Each row below holds a small network's activations on one input, seen along a few directions.
In each table, some parts of the input vary, and every possible input appears once, in random order.
A made-up example of a description, with smaller parts first: one of 3 separate values, together with either a single point or one of 9 places along a line or (one of 5 places around a ring, together with one of 6 places along a line).
Shared parts are said once, and a part with two or three values counts as separate values.

Table:
x1: [ 37 -18  -8  11 -21  -7   3   9  33 -27   3  -9  16  15  33  14 -32   1
   7 -37]
x2: [-10  15  11 -49 -34 -22 -29 -16 -48   6   5  10   3  10 -27  -8  11   5
   5  23]
x3: [-39  15 -18 -37  -3 -18 -33 -15 -21  19 -17  -2  -9 -26 -21   4  18 -10
  21  15]
x4: [-41   6 -15 -35  -6 -14 -33 -23 -31   6 -15 -11 -18 -11 -28  -9  19 -28
  14   3]
x5: [-10   7  20  25  24  32  22  18   2  -8   7   4  -6  -1 -16 -12  20   1
   5  23]
x6: [ 32 -18  -9  10 -16  -6  -5   7  36 -24  -2 -14   1  19  36  33 -32   1
  -2 -28]
x7: [ 41 -14  -5  17 -17  -4  -9  -2  36 -14   5   0   8  25  41   5 -28  10
  -4 -43]
x8: [-11   5  23  29  24  16  29  19   5  11   6  -3   6  -4 -21  -8  23  13
 -13  21]
x9: [ 34 -29 -17  15 -17 -15   3  -6  30 -26   8 -11   7  21  29  30 -25 -10
  -2 -29]
x10: [-10  12  28  25  28  24  18  14   5 -11  13  -2  -1  -5 -13 -13  20   6
 -11  17]
x11: [-11   0  14  29  19  24  33  24   1  15   0   4   1   1 -25  -6  22   9
   3  28]
x12: [-26  20  -3 -33  -6 -19 -23 -19 -26  -2  -5  -7 -29 -20 -19 -17  10  -4
   7  -2]
x13: [ 25 -33 -14   7 -14  -2   4   9  27 -10  -1  -4  11  10  42  38 -31   8
  -6 -28]
x14: [ -1   8   6  31  23  23  21  21   0  17   7   2   2  -4 -21 -16   7   7
 -23  33]
x15: [ 39 -15  -9  18  -9  -9  -6  -6  28 -21  -4  -5  11  26  38   6 -42  11
  -6 -34]
x16: [ 41 -13  -6  19 -21 -10  -3   6  30 -27   1 -11   9  17  36  14 -24  10
  -4 -44]
x17: [-17  21 -11 -31   6 -27 -28 -12 -33  21  -9  10 -13 -22 -22 -11  -4  -8
  11  10]
x18: [-13  21 -10 -42   4 -21 -22 -15 -21  20  -7  14 -16 -17 -20 -12  13  -1
  12   6]
x19: [ 29  -1  -6   5 -49 -20  23  -1   8 -18  20  11  38  49  53  21 -27  -1
 -13 -24]
x20: [ 34 -28 -10  15 -16   0   0   0  28   1   6   9  18  18  47   9 -28  18
  -9 -43]
x21: [-11   1  26  21  25  31  24   2   2  -5  -5   4   0  -8 -19  -5  27 -20
  -7  26]
x22: [  0  14  12  26  28  30  11  16   0  -6  13   3  -5  -6 -12 -22   5   0
 -20  29]
x23: [-28  19 -13 -39  -5 -15 -21 -13 -26  16 -11  10  -7 -23 -32  -2   9  -5
  24   5]
x24: [ -3   6  13  21  27  23  26  20   9  22  11   0   2   4 -16 -17  22  14
 -14  26]
x25: [-43  14 -10 -35  -7 -14 -35 -19 -20   7 -12 -13 -25 -21 -16  -8  11 -16
  17  10]
x26: [-36   7 -23 -38  -2 -18 -31 -19 -33  19 -20   1  -2 -17 -33   4  26 -22
  18   7]
x27: [ 17  19  36  10   1  35  32   2 -34  12  23  -5  22  16  -8  -2  22   7
  -6  36]
x28: [-15   7  23  22  27  31  19  13   9  -7  -3   0 -10  -9  -8  -4  23  -6
  -2  32]
x29: [ 32 -29 -14  16  -8  -4   3  -4  21  -8  -3   4  20  18  44  10 -43  19
 -10 -34]
x30: [ 30 -33 -13   8 -19  -3  12  12  25 -13   4   1  25   8  38  19 -32   9
   3 -37]
x31: [ 27 -45 -22  12 -16 -11  12  -4  21 -12   9   0  17  13  34  35 -24  -2
  -6 -28]
x32: [-16   0  17  26  23  22  29  18   9  16 -10   0  -3  -7 -17   1  25   1
  -4  37]
x33: [ -1  12  18  18  32  30  15  14   8   0  18   1  -4   2  -8 -22  19   6
 -11  22]
x34: [-12  -6  22  25  21  23  34   8   2  18 -12   4   8  -8 -28   1  30 -13
 -10  31]
x35: [-33  17  -5 -37  -9 -12 -24 -17 -24   3  -6  -1 -23 -19 -26 -14   4 -12
  20   2]
x36: [-22  21 -11 -35  -2 -23 -21 -15 -27  10 -10   4 -13 -25 -24  -6  16   2
  10   2]
x37: [-18  20  -1 -39   0 -18 -24 -18 -20   7  -2   3 -32 -13 -15 -23   6  -7
   8   3]
x38: [ 34 -28 -11  16 -20  -6   6   8  22 -14   2  -2  19   9  42  19 -24  17
  -8 -44]
x39: [-22  19  -3 -30   3 -24 -30 -16 -32   8  -4  -1 -29 -17 -17 -23 -10 -13
   7   6]
Describe the family of inputs behind these rows.
Answer: one of 3 separate values, together with either a single point or (one of 2 separate values, together with one of 6 places along a line)
The inputs of x30 and x23 match in every part but the choice among 3 separate values. If x1 is changed in the same way as x30 into x23, which row does it become?
Answer: x35
Change only the choice among 2 separate values in x33. List by row number the other rows that result.
Answer: x24
Change only the choice among 3 separate values in x13. List by row number the other rows that result.
Answer: x3, x32
Change only the choice among 2 separate values in x36. List by row number the other rows that result.
Answer: x12
Change only the choice among 3 separate values in x21. List by row number the other rows that result.
Answer: x4, x9

Table:
x40: [ 31 -21 -15  -7 -36 -23  -4  -7  11 -17   0  -2  16  18  37  30 -35   1
   4 -36]
x41: [-57  20  -6 -31  12  -4 -14  -9 -37  31 -17   4 -17 -30 -46  -8  35 -17
  13  41]
x42: [ 37 -11 -15 -10 -37 -21  -6  -1  16  -8   7   5  23  23  42  17 -29  20
   6 -46]
x43: [ 26  -9  18  32  11  27  33  16  12  -6  14   3  18  12  11   6  -2   6
 -15  11]
x44: [ 25   0  21  32   4  26  31  15   2  -9  24   3  18  22  14  -7  -4  12
 -19  10]
x45: [ 25   5  25  34   0  22  33  15  13 -10  20   8  20  29  22 -14  -5  14
 -19   2]
x46: [-42  30   4 -35  10  -7 -14 -13 -50  27  -9   9 -13 -22 -53 -15  30 -14
  12  47]
x47: [ 20 -30 -22  -3 -33 -19  -8  -8  22 -20  -2  -6  13  20  39  32 -29  -8
   4 -36]
x48: [-54  40   5 -45  26  -4 -49 -19 -30   0 -16  -8 -56 -48 -50 -40  27 -16
  27  16]
x49: [ 13   2   0  35  26   8   5  23  42 -17   4  -9 -21  -2  14 -11 -22  12
 -13  -6]
x50: [-32  42  18 -35   4  -6 -12 -15 -47  21   6   8 -17  -8 -43 -33  37  -4
   1  36]
x51: [ 30 -26 -29  -1  -5 -21 -28 -13  25  -8  -6   0  -5   2  40   0 -48   7
  -6 -53]
x52: [-38  41  11 -38   5  -6 -20 -15 -58  26   1   2 -15 -13 -54 -29  32 -10
   6  47]
x53: [ 18 -30 -23  11 -18 -15  -4  -8  31 -23  -8  -9  11  14  34  29 -22 -15
   0 -39]
x54: [ 34 -17 -14 -11 -39 -23  -9  -3   7 -13   6  -1  21  19  37  23 -33  17
   1 -39]
x55: [-61  10  -4 -18  27   2   0   0 -24  30 -20   4 -18 -43 -57  -8  46 -15
  17  34]
x56: [ 14 -19  13  37  16  30  30  17  26  -2   3  -5  13   9  13  15   6   6
 -10   8]
x57: [ 11 -26  12  53  27  35  36  26  39  -1  -8  -6  10  -1  -1  12  14   5
  -8   4]
Describe the family of inputs behind these rows.
Answer: one of 3 separate values, together with either a single point or one of 5 places along a line
List by row number the other rows that have the choice among 3 separate values in common with x43.
Answer: x44, x45, x49, x56, x57
Change only the choice among 3 separate values in x57. List by row number the other rows that result.
Answer: x53, x55
Change only the place on the line of 5 in x40. List by row number the other rows that result.
Answer: x42, x47, x53, x54

Table:
x58: [-16  22   4 -31 -19 -13  -6  -7 -38  11   4   2   3   3 -22   4  13  -5
   8  29]
x59: [ -5   5   9  17  27  18  -2   8  16 -16   0  -9 -24 -14  -3 -14  -1  -3
  -1   4]
x60: [ -1 -28 -17  24   5   0   9   8  34 -11 -12  -9   0   0  16  26 -11 -14
  -2 -10]
x61: [ 48   4  23  20 -26  11  33  11  -3  -8  32   9  38  46  31   2 -14  23
 -20   0]
x62: [ -3  -1 -14 -20 -11 -15 -17  -4   2   6  -6   3  -2  -8   8   1  -6  11
  12 -22]
x63: [ -3  -4   7  18  26  20   9   4   1  16  -2   2   0  -6 -12 -11  12   1
 -11  17]
x64: [ 11 -21 -16 -17 -22 -15 -19 -19   3 -12  -9  -5   5   2  18  18 -14 -10
  11 -34]
x65: [-21  11  22   5  11  22  20   3 -14   7   2   3   4  -4 -26  -9  38  -7
   2  26]
x66: [ -2 -11  -6  20  20   6   9  19  27   3 -11  -3  -6 -17  -5   7   0   9
   3  -4]
x67: [ -3  16  -5 -17  -5 -18 -25 -11  -3 -10   1  -4 -19   0   0 -16  -9  -4
   3 -11]
x68: [ -4   8  -8 -19  -5 -15 -10 -11 -25  15   2  11   2  -1  -6 -10  -8  -1
  -4   6]
Describe the family of inputs behind these rows.
Answer: either a single point or (one of 2 separate values, together with one of 5 places along a line)
